These are the activations of a small network on made-up records, seen along a few directions, one row for each record.
After each row come some of the record's fields: Lorak, Gaf, Deren, Rofo.
Other fields move the rows too, some of them a lot.
In the rows, 500 means zero.
Random noise pushes rows far along 2 fixed directions. That doesn't count. These rows show it; they differ only by the noise:
[315 417 524 343 661 245 524 651 461 383 354 494 206 379 740 404 699 507]
[562 497 416 699 334 535 608 625 410 459 580 639 667 541 506 447 470 450]
[367 457 498 415 548 332 541 663 422 416 379 540 330 433 706 387 669 502]
[636 454 394 810 364 547 635 568 476 433 711 638 726 530 395 533 350 413]

[554 508 391 603 487 618 538 490 502 498 552 483 574 552 460 540 553 505] : Lorak=v5, Gaf=w2, Deren=m2, Rofo=l2
[737 591 426 386 668 621 422 147 876 520 762 364 270 344 250 806 648 486] : Lorak=v1, Gaf=w2, Deren=m2, Rofo=l5
[479 549 515 483 297 518 522 597 374 544 375 604 590 546 589 370 526 504] : Lorak=v6, Gaf=w2, Deren=m1, Rofo=l3
[512 444 373 714 650 531 581 563 505 378 575 515 503 516 511 532 554 493] : Lorak=v5, Gaf=w1, Deren=m2, Rofo=l2
[563 547 503 577 344 608 520 502 472 549 530 511 705 615 400 503 435 509] : Lorak=v6, Gaf=w1, Deren=m2, Rofo=l5
[493 551 625 264 325 538 381 369 467 696 451 440 616 513 422 505 370 538] : Lorak=v3, Gaf=w2, Deren=m2, Rofo=l3
[757 592 417 544 383 699 478 260 682 576 783 508 604 449 242 708 472 469] : Lorak=v1, Gaf=w2, Deren=m2, Rofo=l3
[412 428 588 444 531 601 394 408 369 657 410 359 754 642 387 503 271 587] : Lorak=v3, Gaf=w1, Deren=m1, Rofo=l5
[306 388 756 115 676 224 344 351 578 572 445 280 329 379 477 586 283 532] : Lorak=v3, Gaf=w1, Deren=m1, Rofo=l3
[464 562 535 411 273 537 484 562 373 646 368 506 628 601 555 383 481 524] : Lorak=v3, Gaf=w2, Deren=m2, Rofo=l8
[562 572 617 545 203 468 529 559 493 567 592 559 707 573 412 476 286 455] : Lorak=v4, Gaf=w1, Deren=m2, Rofo=l8
[417 588 711 175 497 297 403 436 673 513 460 398 237 390 560 537 515 514] : Lorak=v4, Gaf=w1, Deren=m2, Rofo=l2
[524 610 549 589 104 531 531 641 333 619 499 672 772 589 542 366 311 458] : Lorak=v3, Gaf=w1, Deren=m1, Rofo=l3
[348 364 432 425 916 381 496 530 534 363 371 363 171 423 650 506 745 545] : Lorak=v5, Gaf=w2, Deren=m2, Rofo=l5
[368 475 627 417 371 404 489 606 368 572 373 454 626 600 556 399 341 521] : Lorak=v3, Gaf=w1, Deren=m1, Rofo=l5
[524 665 483 363 251 577 502 569 453 584 409 511 502 551 581 414 733 530] : Lorak=v1, Gaf=w2, Deren=m2, Rofo=l5
[498 532 414 610 387 513 572 658 384 455 435 657 536 526 629 375 608 476] : Lorak=v5, Gaf=w2, Deren=m1, Rofo=l3
[644 621 444 622 462 777 467 397 516 552 573 514 627 574 370 536 509 521] : Lorak=v2, Gaf=w2, Deren=m1, Rofo=l5
[450 390 586 466 477 285 538 551 527 467 531 501 491 467 490 509 354 449] : Lorak=v6, Gaf=w1, Deren=m2, Rofo=l1
[550 671 430 521 446 791 436 466 410 585 403 530 563 578 538 423 655 573] : Lorak=v2, Gaf=w2, Deren=m1, Rofo=l2
[531 531 523 510 454 534 507 465 545 501 543 472 566 533 425 551 477 516] : Lorak=v6, Gaf=w1, Deren=m2, Rofo=l2
[607 613 612 400 356 368 526 439 737 477 681 501 372 409 411 627 467 422] : Lorak=v4, Gaf=w1, Deren=m2, Rofo=l5
[442 691 616 156 399 389 448 509 609 502 375 496 189 386 671 457 789 542] : Lorak=v4, Gaf=w1, Deren=m2, Rofo=l4
[376 408 493 477 665 380 516 565 472 408 400 482 381 466 607 473 560 519] : Lorak=v5, Gaf=w1, Deren=m1, Rofo=l3
[541 758 555 336 145 620 460 548 469 635 410 572 551 584 584 398 675 538] : Lorak=v4, Gaf=w1, Deren=m2, Rofo=l5
[495 742 631 143 254 385 450 502 643 550 419 530 250 403 629 479 761 522] : Lorak=v4, Gaf=w1, Deren=m2, Rofo=l4
[402 380 704 286 627 307 382 337 578 560 541 348 451 410 388 611 200 496] : Lorak=v3, Gaf=w1, Deren=m1, Rofo=l3
[483 490 551 495 343 389 548 608 463 495 491 570 561 521 525 442 459 466] : Lorak=v6, Gaf=w1, Deren=m2, Rofo=l1
[551 640 575 502 197 510 535 594 463 555 497 599 598 551 516 414 471 479] : Lorak=v4, Gaf=w1, Deren=m1, Rofo=l8
[494 574 680 258 365 321 464 440 636 512 480 534 347 395 502 529 478 469] : Lorak=v4, Gaf=w1, Deren=m1, Rofo=l3
[364 426 480 326 799 322 489 562 534 377 344 453 103 356 708 446 817 527] : Lorak=v5, Gaf=w2, Deren=m2, Rofo=l1
[527 453 458 560 632 485 496 428 573 500 610 431 458 459 455 582 394 479] : Lorak=v3, Gaf=w2, Deren=m2, Rofo=l5
[501 409 517 640 439 463 546 563 426 514 571 485 672 567 446 488 270 457] : Lorak=v3, Gaf=w1, Deren=m2, Rofo=l8
[412 447 654 408 511 164 530 612 568 403 495 555 304 391 603 465 413 418] : Lorak=v4, Gaf=w1, Deren=m1, Rofo=l1
[399 464 573 393 593 343 498 549 537 446 433 433 357 473 571 488 545 513] : Lorak=v6, Gaf=w1, Deren=m2, Rofo=l5
[464 527 543 463 404 515 499 570 422 535 402 504 573 583 526 418 540 530] : Lorak=v6, Gaf=w1, Deren=m2, Rofo=l8
[613 592 694 457 263 532 423 332 583 626 644 539 706 509 275 597 147 463] : Lorak=v4, Gaf=w1, Deren=m1, Rofo=l3
[611 490 594 495 425 357 523 393 732 489 726 468 486 442 327 681 289 411] : Lorak=v4, Gaf=w1, Deren=m2, Rofo=l5
[273 325 653 289 573 216 450 544 413 530 356 409 440 461 600 446 323 507] : Lorak=v3, Gaf=w1, Deren=m1, Rofo=l3
[525 395 371 803 681 576 582 532 468 394 591 509 593 541 466 537 416 486] : Lorak=v5, Gaf=w2, Deren=m1, Rofo=l2
[490 612 707 154 306 209 478 452 727 508 588 475 254 333 515 586 494 437] : Lorak=v4, Gaf=w1, Deren=m2, Rofo=l3
[617 596 544 444 435 623 443 343 608 574 595 449 539 514 345 588 445 490] : Lorak=v4, Gaf=w2, Deren=m2, Rofo=l5

Here are new rows. What are their fields?
[410 389 574 454 770 441 439 420 542 463 453 373 442 502 440 561 422 549] : Lorak=v6, Gaf=w1, Deren=m1, Rofo=l5
[485 500 576 444 460 543 440 447 447 556 451 514 614 533 433 486 420 535] : Lorak=v6, Gaf=w1, Deren=m1, Rofo=l3
[320 423 416 537 694 554 502 654 281 466 225 466 469 598 710 329 686 591] : Lorak=v5, Gaf=w2, Deren=m1, Rofo=l5
[443 492 648 360 587 319 466 452 649 466 479 446 312 427 521 554 435 500] : Lorak=v4, Gaf=w1, Deren=m1, Rofo=l5
[543 470 435 643 479 544 562 541 489 476 589 491 612 563 446 527 457 479] : Lorak=v5, Gaf=w1, Deren=m2, Rofo=l5
[435 387 608 380 513 319 478 479 529 547 507 388 475 469 478 524 322 479] : Lorak=v3, Gaf=w2, Deren=m2, Rofo=l8
[368 346 461 504 903 530 438 426 468 445 400 346 419 510 506 545 528 585] : Lorak=v5, Gaf=w1, Deren=m1, Rofo=l2
[564 389 402 750 643 483 597 542 524 363 606 571 497 470 460 530 457 437] : Lorak=v5, Gaf=w2, Deren=m1, Rofo=l1
[502 474 629 480 414 245 558 523 614 437 630 553 443 392 461 568 309 405] : Lorak=v4, Gaf=w1, Deren=m1, Rofo=l3
[611 623 430 557 436 754 450 421 455 564 481 596 575 524 470 465 582 526] : Lorak=v2, Gaf=w2, Deren=m1, Rofo=l3
[628 520 503 589 483 725 452 322 543 581 608 438 741 604 242 616 358 536] : Lorak=v6, Gaf=w1, Deren=m2, Rofo=l5
[603 385 387 815 500 594 601 526 445 449 605 584 725 572 384 519 346 449] : Lorak=v5, Gaf=w2, Deren=m1, Rofo=l1
[306 351 474 428 790 368 486 586 396 413 303 464 294 433 700 407 636 544] : Lorak=v5, Gaf=w2, Deren=m1, Rofo=l3
[518 586 607 276 531 475 410 390 619 529 460 485 320 405 482 539 632 538] : Lorak=v4, Gaf=w1, Deren=m2, Rofo=l1
[415 618 677 188 332 364 443 529 514 584 369 441 377 483 583 437 562 519] : Lorak=v4, Gaf=w1, Deren=m2, Rofo=l5
[562 623 569 507 211 436 554 601 502 480 518 670 529 491 534 432 491 428] : Lorak=v4, Gaf=w1, Deren=m1, Rofo=l3
[506 388 400 741 526 531 583 589 382 442 521 591 649 542 509 457 402 468] : Lorak=v5, Gaf=w2, Deren=m1, Rofo=l3
[572 567 501 527 322 589 494 506 477 595 541 507 613 553 460 478 432 488] : Lorak=v3, Gaf=w2, Deren=m2, Rofo=l8
[435 486 601 417 429 301 527 564 542 455 528 508 451 450 534 509 430 470] : Lorak=v6, Gaf=w1, Deren=m2, Rofo=l3
[406 295 458 526 824 267 557 538 572 320 536 458 264 362 563 562 542 465] : Lorak=v5, Gaf=w1, Deren=m2, Rofo=l3
[292 485 599 351 315 432 449 683 206 614 223 528 636 597 691 265 469 565] : Lorak=v3, Gaf=w1, Deren=m1, Rofo=l3
